A small network was shown many inputs. Here are its activations along a few directions, one row for each input.
Each table varies a few parts of the input and shows all the possible inputs, shuffled.
Descriptions start from the smaller parts, as in this example, which fits no table here: one of 8 places around a ring, together with either a single point or one of 9 places around a ring or (one of 2 separate values, together with one of 6 places along a line).
Shared parts are said once, and a part with two or three values counts as separate values.

Other details of the inputs shift rows strongly along two fixed directions, in all tables alike. That doesn't count.

Table:
row 1: [-53   5   3  -2  39  13  26  18 -19 -19  23 -16]
row 2: [ 30  -8 -10  -8 -20  -8  -8  10 -13   8 -15  11]
row 3: [-25  23  -8  -9  25  11  11   6 -28  -1  36   6]
row 4: [-24  12  20   8  -2   9   5   3   3  -4  -8  -8]
row 5: [ -7  -2  10 -14   6   3  -3   8   3  12  19  17]
row 6: [-23   2   2  13 -10  -7 -13  14  16  -2  -6   8]
row 7: [ 38  -3  -3  37 -18   8 -16  13 -11 -16  -3  -5]
row 8: [ 22 -12 -17 -28  15  -5 -20 -12   0   9  20  21]
row 9: [  3 -14   1 -19  31  18  16   7 -33  13  19   0]
row 10: [ 38 -26  18 -18   7   2  -8  -4 -18  24   0  31]
row 11: [ 10   0  -2 -20  17  15  -2 -20  -5   8  10 -11]
row 12: [ 42 -14 -15 -13 -18 -20 -28 -13  13   4 -15  16]
row 13: [-56  27   8   0  30  33  23   3  -8  -4  17  -2]
row 14: [-21  -3  -6   3  18  -3  18 -12  15 -16   9  -9]
row 15: [-34  19   2  14   0  11  14  13  -6 -11  -6 -36]
row 16: [ -9  12   1   2  -6 -11  -8 -15  15 -18  -6 -16]
row 17: [  0   4 -10   8 -21 -16  -7  17   1 -10 -17  -3]
row 18: [  3  -8 -18   7 -15  -1 -10 -10  20  -1 -23 -15]
row 19: [-53  17  -1 -10  36  12   9 -13   3 -20  34 -20]
row 20: [ -6  -2  -8 -19   5   9   7 -13  11  -4   7  -9]
row 21: [ 21  -2  21 -22   7   2 -10  -4 -15  16  13  26]
row 22: [ 30  -8 -10 -23  -6 -15 -19 -14  12   7  11  11]
row 23: [-24   2   1  15   5 -14   3  17  -6 -16   3 -12]
row 24: [ 24   7   3   6 -26 -26 -19   7  -9  -1  -6   1]
row 25: [ 15 -15   5 -18   2  10  -6   3  -8  19  -1  27]
row 26: [ 22 -11  -3  -6   8 -15   8   8 -16   8  17  17]
row 27: [-16  22   5  25 -22 -11 -12   3  12  -3 -11   6]
row 28: [ -3  -1  11   7 -27  -2  -1   7  17   4 -21   0]
row 29: [ 19  -9  12 -27   4   5  -4   3  -4  20  15  28]
row 30: [ 23  -4  -4 -22  -3 -10  -6  11 -15  11  20  15]
row 31: [ -4  -2   8  12 -27   3   0   8  20  10 -23  -9]
row 32: [ 47 -17   3   0 -22 -20 -10   5 -16   7 -22   8]
row 33: [ 19 -14  18  11 -15 -19 -15   5   6   4 -21  14]
row 34: [ -8  21 -10   9  -3  11   9   8 -11   2  -7 -15]
row 35: [-17  22   8  15 -13  -2  -4   2   6  -3 -10   7]
row 36: [ 37  -8  12  38 -18  14 -25   4   2  -6  -7  11]
row 37: [  8 -11  -7   8  -5 -10  10 -16  17  -7 -13  -8]
row 38: [-12  16 -13 -18  29  10  -2 -21  -8  -1  34   9]
row 39: [ 47 -19 -12 -31   5   9  -4   5 -30  30   8  21]
row 40: [ 26 -16  -7 -15  20 -12  -1 -18   2   6  22  17]
row 41: [ 47 -15  -7 -44   7  -3 -13 -19  -2  16  19  24]
row 42: [ 23 -12 -16  -5 -19 -10 -17 -13  14  -1 -21   2]
row 43: [  6  16 -11  -4  -1   4  -4 -21   5  -3  -6  -3]
row 44: [ -1 -11 -10  21 -12  -8  11 -13  25  -5 -19 -22]
row 45: [-26  10 -12  14 -12 -14  -4  22   5 -15  -4  -9]
row 46: [-22  11  -3   0  -8  -4  11  17   2 -13   3 -13]
row 47: [-11 -10  15  26 -13  -1   1   6  11   2 -29 -12]
row 48: [-21   3  -2  29 -17 -12  24  14   8 -17 -21 -22]
row 49: [  4  20  -7  -8   3   1   3   4 -23   1  11  10]
row 50: [ -7  10   1   2  -7  -2  -4 -17  13 -14 -12 -21]
row 51: [-25   5  -3 -23  19  22  26  12 -18  -2  24  -8]
row 52: [-19 -11  -5   9  10   6   6 -12  11  -9  -9 -25]
row 53: [-11  -4  13  26 -15 -15   9   8  20  -6 -19   3]
row 54: [ 21 -16 -10 -42  23  23   5 -19  -7  21  26   5]
row 55: [-34  -6  16  -4  37  10   6   9  -8   0  26  10]
row 56: [ -8  -9  10  30 -16  -4  15   5  18   6 -24  -8]
row 57: [  6  -6  -5  24 -19 -11  17  10   3   1 -21 -16]
row 58: [-35  13  -7  16 -16   7  18  19  10 -12 -13 -37]
row 59: [-23 -12  -2 -18  40  17  15 -15  -7  -8  20  -8]
row 60: [ 19  11 -14  -5   2   9  -6 -20   4   9  -6  -5]
row 61: [ 26 -15  -2   2  -9 -24 -18 -14  13  -8 -17   1]
row 62: [ 46   3   6  -6 -27 -24 -19   3 -15   6 -11  10]
row 63: [ 16  18  -7   5 -18  -4  -1   4 -13   1 -14   1]
row 64: [ -5  23 -11  13 -16 -12 -10 -17  19 -16 -15  -9]
row 65: [-21  -4   5 -20  27  18   3   9  -8   9  21  22]
row 66: [  4  -1  -1  20 -18 -23  12  13   5 -10 -15  -5]
row 67: [ 36 -14  -6  -4  34  37 -13 -18 -17  -6  39  10]
row 68: [-44   4  11  28   6  -6  17  12  18 -12   2  -5]
row 69: [-12   2  17 -17  27  30  10  -1 -16  18  17   2]
row 70: [-42  -4   2  -9  31  35  16   9  -6  10  14   0]
row 71: [  2  15   4  14 -13   9  -4   0   5  13 -19   1]
row 72: [-34  17  17  28 -19 -13  -9   8  18 -13 -12 -12]
row 73: [ 17 -14  13  16 -19 -11   6   2  10   9 -22  12]
row 74: [  3  13   5  12 -25 -10  -1   7  -5 -10 -20 -17]
row 75: [ -1 -13  -2 -22  40   0  -4 -13  -7  -2  30   7]
Each input here is: one of 3 separate values, together with either a single point or (one of 4 places along a line, together with one of 6 places along a line).
The inputs of row 5 and row 22 match in every part but the choice among 3 separate values. If row 25 is changed in the same way as row 5 into row 22, which row does it become?
> row 42
Which other rows does row 9 become when the place on the line of 4 takes its other values? List them by row number.
> row 1, row 23, row 32
Start at row 57 and move only the place on the line of 6, one step at a time. The first step leads to row 9. Which rows follow, in order?
> row 39, row 58, row 15, row 34
Which other rows does row 58 become when the choice among 3 separate values takes its other values? List them by row number.
> row 31, row 54

Table:
row 76: [-36  25  -2  20 -10  -2   4  14   5 -19  -6 -16]
row 77: [-38   9  -6  11   8   5  15   4   5 -19   0 -29]
row 78: [-57  18  -7  19  12   8  24  12   4 -24   4 -34]
row 79: [ 35 -20   9  -8  13  10  -4  -3 -17  17  11  22]
row 80: [  7  -9  -7 -27  29  20   4 -16  -9   8  23   6]
row 81: [  6   0  -8   4 -14 -12 -14 -14  20  -8 -12  -6]
row 82: [-34  18  -2   1  16  21  17  12 -14  -8  14 -10]
row 83: [ 16  -8   7  19 -31 -14  -6   1  12   6 -34  -1]
row 84: [-4  3 -5 -3  1 -9 -1 -2  2 -9  3 -8]
row 85: [-35  19   2   0  15  23  10  12 -13  -5  14 -12]
row 86: [ 10   1  -5 -21  22  15  10   2 -28  10  25  11]
row 87: [ 27 -20   5  -5 -11  -2  -2   7  -1  15  -6  15]
row 88: [-9 -4  8  8 12  4  0  2 -2 -4  9  6]
row 89: [ 31  -8  -9 -26  13   3 -13 -23   1  13  16  19]
row 90: [ 11  11  -6  15 -27 -21  -9   7   3  -8 -16  -2]
row 91: [ 16  10   3 -10  -4   1 -15   4 -14   9   8  14]
row 92: [  5  -4   8   8 -16 -13  -6  -1   8   5 -17   6]
row 93: [ 19  -3  12  20 -31 -15  -4  -1  14   4 -32  -3]
row 94: [ 14   1  12  16 -28 -22  -9  -4  17   2 -25   2]
row 95: [  6   6  -6   9 -17 -20  -5   2   3  -6  -9  -5]
row 96: [-33  -5   5   1  20  17  17  10  -1   1   5  -5]
row 97: [-14  -4   5  16 -17 -11   0  13  18  -6 -13  -4]
row 98: [ 33 -19   5 -17  -1  -8 -12   0  -6  22   0  29]
row 99: [  8  -9  -5 -27  28  16   6 -11 -16   6  23   4]
row 100: [  7  -1  -6   3 -14 -15 -11  -8  12 -10 -12  -7]
row 101: [  7  -6  -9 -25  30  22   4 -19  -5  10  24   8]
What is each input in this table made of?
> one of 2 separate values, together with either a single point or one of 4 places along a line or one of 8 places along a line
The inputs of row 92 and row 83 match in every part but the choice among 2 separate values. If row 95 is changed in the same way as row 92 into row 83, which row does it become?
> row 78
Start at row 91 and move only the place on the line of 8, one step at a time. The first step leads to row 76. Which rows follow, in order?
> row 90, row 95, row 84, row 100, row 81, row 89
Start at row 85 and move only the place on the line of 8, one step at a time. The first step leads to row 82. Which rows follow, in order?
> row 86, row 78, row 77, row 99, row 80, row 101

Table:
row 102: [ 32 -13   2  -7   0  -7  -8 -14   2  13  -1  16]
row 103: [ -7  11  -4  20 -15  -7   0  -3  11 -16 -15 -21]
row 104: [-25   4  -5  -4  15   4  16  -4   2  -5   8 -11]
row 105: [ 25 -11   5  21 -34 -27 -13  15   5   3 -26   1]
row 106: [ 13 -11  -7 -29  16   7   0  -8 -11  13  18  12]
row 107: [-43  19  -1   4  18   8   8   6  -7 -14  13  -5]
row 108: [ 35   2   1   1 -26 -23 -23   0   0   6 -15  14]
row 109: [  8 -13  -2 -26  32  19   1 -10  -8  12  27  19]
row 110: [-28  16  -5  28 -17  -4   1   2  18 -27 -19 -33]
row 111: [-22   1 -10  -9  15  10  10   0   3  -5  10  -7]
row 112: [-19   4   4  30 -20 -14  -3  -4  29 -17 -27 -20]
row 113: [-46   3   6   5  28  16  25  19 -11 -10  19  -9]
row 114: [ 28 -15   1  -8  -5  -4 -16 -12   5  11  -3  14]
row 115: [ 16  -3  -6 -24  29  15   7 -11 -22  11  29  11]
row 116: [ 17 -10  -2 -31  20   5   5 -11 -15  13  19  13]
row 117: [-49   4   4  -6  37  24  17  -4   3 -13  23 -12]
row 118: [ 29  -5   7  16 -33 -12  -8   9  -1   8 -26   9]
row 119: [-26  13  -9  24 -14  -1   0   2  16 -20 -14 -28]
row 120: [ 24  -2   5 -14  -4  -6  -9   0  -7  13  12  24]
row 121: [ 31  -2  10   8 -30  -8 -12   8  -1  19 -27   9]
row 122: [ 16  -6   9 -16  10  16   5   6 -22  22  11  19]
row 123: [-28   7   6  32 -17  -5  10  19   9 -16 -21 -16]
row 124: [ 32  -7  -4   0 -29 -21 -16  -6  11   2 -24   0]
row 125: [-31  15   3   4   5   2   5   8   3 -10   9  -6]
row 126: [ 17  -3 -11 -18  17  14  -2  -6 -13   7  19   8]
What is each input in this table made of?
> either one of 4 places along a line or one of 6 places along a line or (one of 3 separate values, together with one of 5 places along a line)
Which of the alternatives is row 110?
> one of 3 separate values, together with one of 5 places along a line
Start at row 121 and move only the place on the line of 6, one step at a time. The first step leads to row 122. Which rows follow, in order?
> row 118, row 123, row 113, row 105
